Each row below holds a small network's activations on one input, seen along a few directions.
In each table, some parts of the input vary, and every possible input appears once, in random order.
A made-up example of a description, with smaller parts first: ring(8) and (point or ring(11) or (values(3) and line(6))).
Shared parts are said once, and a part with two or three values counts as separate values.

Other details of the inputs shift rows strongly along three fixed directions, in all tables alike. That doesn't count.

A family of inputs:
R1: [ 21   4  -1 -21  53  63 -23 -44 -12  32 -31  18]
R2: [ 28   6  -5 -25   9  16  20 -29 -19  18  -7  50]
R3: [  1  43  -7  54   3   5 -14 -66  -8  -6  47   3]
R4: [ 32  46 -56  19  -2  20   1 -72 -29  28  12  65]
R5: [-21  -2   1   3  27  15  -7  32  17  10   0 -25]
R6: [ 18 -28   6 -17 -30 -29  17  -4  -2  -7 -21   6]
R7: [  6 -19 -30 -24 -33 -13   1  27  -8   5 -27  29]
R8: [ -3  28  -4  43  11  27 -23 -51  19  -1  19 -16]
R9: [ 15 -31  16 -39 -14  -8   4  15   5   1 -41 -19]
R10: [-32  18  -8  15  19  15 -20   4  26   5  16 -51]
R11: [  1   4  15  42  40  55 -41 -21  19  10  -3 -27]
R12: [-16  20   8  23   3  -4   3  15   5  -7  29   6]
R13: [ 12 -25   6 -15 -11 -16  28  18  -3  -1 -24  28]
R14: [ 14 -27  12 -14 -10 -18  19  17 -18  -4 -20  26]
R15: [-27  51 -20  38   0 -28   7 -24 -13  -3  68 -10]
R16: [-21 -37  23  12   1  -1 -13  62  36 -16 -15 -37]
R17: [  6 -36 -20 -35 -18   3 -20  41  -4   1 -48   5]
R18: [-20  19   2  25 -15 -46  30  39   2 -16  44   9]
R19: [  5 -33   2 -48  -6 -10   8  18   3  12 -39 -22]
R20: [  9 -20  -1 -31   1 -21  28  24 -15  15 -15  17]
R21: [-10  25   4  22  18  31 -27 -22  23   2   8 -37]
R22: [-22  42 -16  24 -21 -32  20 -10  -1 -14  63   2]
R23: [-21 -19  19  19  -7 -20  -5  48  13 -26  13 -12]
R24: [-10  14   0  19  -4   0  -6 -23   0 -14  14  -5]
R25: [ 23  -1  -6  -9 -22 -21  27 -38 -19   3  -8  28]
R26: [  0 -38   9 -47   7   4   9  39   4  13 -40   6]
R27: [-24 -25  16 -16  -3  -6 -20  54  23 -16  -7 -68]
R28: [  8 -33   6 -29 -20  -9  12   8  10  -4 -41  -4]
R29: [ -1  16   6  23  52  61 -34 -12  14  19   4 -35]
R30: [-25  -3  14  -1 -17 -26  -6  38  14 -25  12 -36]
R31: [-19  47 -44  57 -13 -17 -13  -4 -19  -4  58  11]
R32: [ 29 -13  14 -21  12  14   6  -5 -10  16 -30  17]
R33: [ 32  -5   3  -6  -2  10  14 -41 -14   9 -15  60]
R34: [ 36  28 -15  -9  17  33   0 -79 -17  26  -2  17]
R35: [-25  21  -9   7 -28 -52  23  22  -4 -26  53  -9]
R36: [-11  20   6  17  -7 -15  -6  -4  -1 -12  26 -22]
R37: [ 39  26  -3  -4  -1 -15  31 -49 -44  12  14  71]
R38: [-15  15   6  29  22  54 -40 -36  25   2  -5 -33]
R39: [ 16  -2  -4   3 -25 -46  49  -1 -29  -2  13  53]
R40: [ 19  12  -1 -21 -18  -7  16 -37 -10   4  -5  30]
R41: [-27   5   5  29 -15 -39  19  36  -5 -26  38  10]
R42: [ 14 -16  14 -28  -7 -17  17  21 -15  -6 -15  29]
R43: [-29   5   4  30 -20 -36  22  37   3 -22  36  12]
R44: [ 24 -13   1 -30  16  21  11  -2  -2  17 -27  18]
R45: [-24 -13  11  12 -20 -27  -3  30   9 -24   7 -37]
R46: [ 20 -36  17 -29   1  28 -25 -19  10  -3 -53 -10]
R47: [-15  -2  10   2  24  18 -16  31  10  -6   8 -24]
R48: [ 27 -45  26 -21  17  33 -22   3   3   6 -55   1]
R49: [ -7  22  -3  13  34  55 -36 -29  27  11   2 -47]
R50: [  7 -20   2 -33   2 -22  22  24 -21   9 -13  20]
R51: [-28  11  -1   4  26  27 -34   0  18   2   5 -50]
R52: [-30 -15   8 -15  16  29 -33  26  34   5 -21 -60]
R53: [-25   1   3  24 -38 -42  11  17  15 -28  32  -8]
R54: [ 27   7 -36   0   8  38 -26 -34 -15  29 -27  20]
R55: [ 17  -2  -3 -20 -12 -36  38  10 -30  -1  14  39]
Description of these inputs: ring(5) and (point or (values(2) and line(5))).
Changing only the ring(5) part turns R4 into R54. The same change can be made to R10. Which row results?
> R19
Changing only the ring(5) part turns R37 into R42. The same change can be made to R36. Which row results?
> R30
Change only the ring(5) part in R43. List by row number the other rows that result.
> R13, R14, R39, R41
List by row number the other rows that have the ring(5) part in common with R43.
> R2, R7, R12, R22, R26, R33, R38, R40, R52, R53
Change only the line(5) part in R45. List by row number the other rows that result.
> R3, R15, R27, R36

A family of inputs:
R56: [ -9  45 -26  24 -22  -1 -14 -52  -4  -7  36  -2]
R57: [-26  19  -9  24  13  19 -12   2  14   2  20 -12]
R58: [ 12 -30   0 -20 -13  -5  17  15   3  -1 -24  28]
R59: [-18   4  -5   9  31  54 -48   8  23  11 -20 -45]
R60: [ 15 -44  29 -42  19  29 -10  15   4   6 -52 -12]
R61: [-44  -4   8   3 -24 -24 -26  46  28 -34  21 -78]
R62: [-10  31 -13  34  -5 -36  12   2 -23  -5  58  -3]
R63: [-45   3   4  13   1 -22 -12  66  19 -21  28 -60]
R64: [ 21 -48  25 -38 -16  21 -35  -2   8 -11 -66 -24]
R65: [ -9  27 -12  21  29  51 -30 -29   9  14   3  -9]
R66: [ 25 -26   0 -25   7  29  -2 -16  -1  12 -42  30]
R67: [  9  -8 -16 -13 -40 -53  36  16 -20 -12   6  50]
R68: [ 14  -4   2 -27 -55 -64  29  -9 -27 -25  14  20]
R69: [-25   1  -4   9  21  12 -29  34  14   4   9 -63]
R70: [ 18  37  -6  39  29  37 -20 -62 -20  10  15  24]
R71: [-25  -7  19  31  17  16 -35  34  18 -15   2 -39]
R72: [ 18  42  -9  27  34  34 -18 -66 -23  18  23  12]
R73: [  3   0  -8 -27 -28 -55  47  15 -24 -10  17  35]
R74: [-22  37 -33  34 -15 -30  10   6 -10   0  52   2]
R75: [-23  -7  -6  29  10  17 -38  38  23  -3   2 -48]
R76: [ 44  -6   9 -15 -17   2  21 -84  -9   7 -33  33]
R77: [ 17 -32   2 -48  15  20 -14  15  -1  17 -49 -24]
R78: [ 11  -6   9 -19 -23 -54  48  13 -22  -6  17  43]
R79: [ -3  25 -26  22  27  45 -34 -27   1  26   3 -20]
R80: [ 11 -32   7 -42  12  38  -5  23  20  19 -60  -7]
R81: [ 16  36 -32  39  22  36 -23 -58 -14  23  19  17]
R82: [ 12 -33  11 -52  17  25 -16  14   5  10 -54 -17]
R83: [  3  -4  -6 -29 -25 -53  51  12 -22  -7  16  38]
R84: [ -6  37 -14  40  10   8   2 -28   4   6  38  28]
R85: [ -1 -28 -11 -15 -37 -48  20  49  -6 -13  -8  13]
R86: [ 20   2  -7 -30  -5 -17  39 -22 -21   8   2  45]
R87: [-13  12  16  40  19  14 -13   1  10  -4  21  -4]
R88: [-20  42  -8  27   1 -25  28   6   0  -6  59   4]
R89: [  3  -1  -3 -27 -24 -55  50  16 -16  -3  19  38]
R90: [ 14 -21  15 -29  -4 -12  14  12 -14  -4 -17  13]
R91: [-17 -50  13 -22 -29 -38  15  83  23 -17 -21  -7]
R92: [-54   2   3  20  -3 -14  -7  70  37 -12  24 -44]
R93: [ 21 -41  30 -26  16  34  -7  22  12   6 -58  -2]
R94: [  1  10  14  36  37  53 -26 -30   9   5   2  -4]
R95: [ 24   1   9 -24  -4 -22  35 -17 -22   8   2  47]
R96: [ 21  36 -11  42  29  36 -22 -63 -23  18  17  19]
R97: [-39  -5  17  20   2 -20 -17  66  15 -25  24 -58]
R98: [-29  16   9  28  -1 -27  -3  31   1 -20  43 -24]
R99: [ 33 -22   6 -19   7  18  -8 -17 -19  11 -42  23]
R100: [ 12  -6  -9  -9 -34 -45  50  22  -9  -7   9  51]
R101: [ -9  46  -9  21  21   3   9 -31  -3  10  45  13]
R102: [ 10 -32  -6 -40   4  26 -18  18   6  17 -57 -12]
R103: [ 12 -12   4  -7 -33 -53  42  16 -27 -17   8  50]
R104: [-15   1  16   2  20  40 -32 -31  43   2 -17 -76]
R105: [ -9 -36   7 -36 -10  -4   6  50  19   5 -36  -6]
R106: [-37  -2  26  24   7 -14  -1  68  26 -21  29 -51]
R107: [ 16 -46  14 -32 -16  19 -10 -16  36   0 -68 -29]
R108: [-19  30   3  37  -1 -29  23   1  -8 -15  62   8]
R109: [  4  16  -9  21   1  42 -50 -50  15  -5  -5 -23]
R110: [ 27 -28  18 -20  12  26   0 -17 -10   8 -41  28]
R111: [ 44   0   9 -29 -11   1  24 -88 -12  12 -26  24]
R112: [  7 -32   1 -42   5  28 -18  18   9  13 -58  -7]
R113: [-18  30 -17  44 -13 -24  11   2  -3 -16  51  19]
R114: [  5 -27   5 -28 -25 -52  25  47 -19  -9  -3  -1]
R115: [ 31   3 -16 -28   3  22  21 -48 -16  25 -23  56]
R116: [ 33   4 -13 -30 -21   6  23 -83   0  19 -34  28]
R117: [ -8  13  -4  42  13   7 -21   2  -6   0  22 -19]
R118: [-16  33 -23  44 -14 -27   7   3  -7 -14  49  15]
R119: [ 12  46 -21  17  33  34 -15 -65 -18  22  22   9]
R120: [-26  -8  27  29  23  19 -26  36  28  -8   3 -35]
Changing only one part turns R118 into R97. The same change can be made to R81. Which row results?
> R62
Describe the family of inputs behind these rows.
> ring(5) and (values(2) or line(11))
A walk changes only the ring(5) part. It starts at R119 and steps to R102. List the rest of the walk in order.
> R85, R99, R72
Change only the values(2) part in R104. List by row number the other rows that result.
> R61
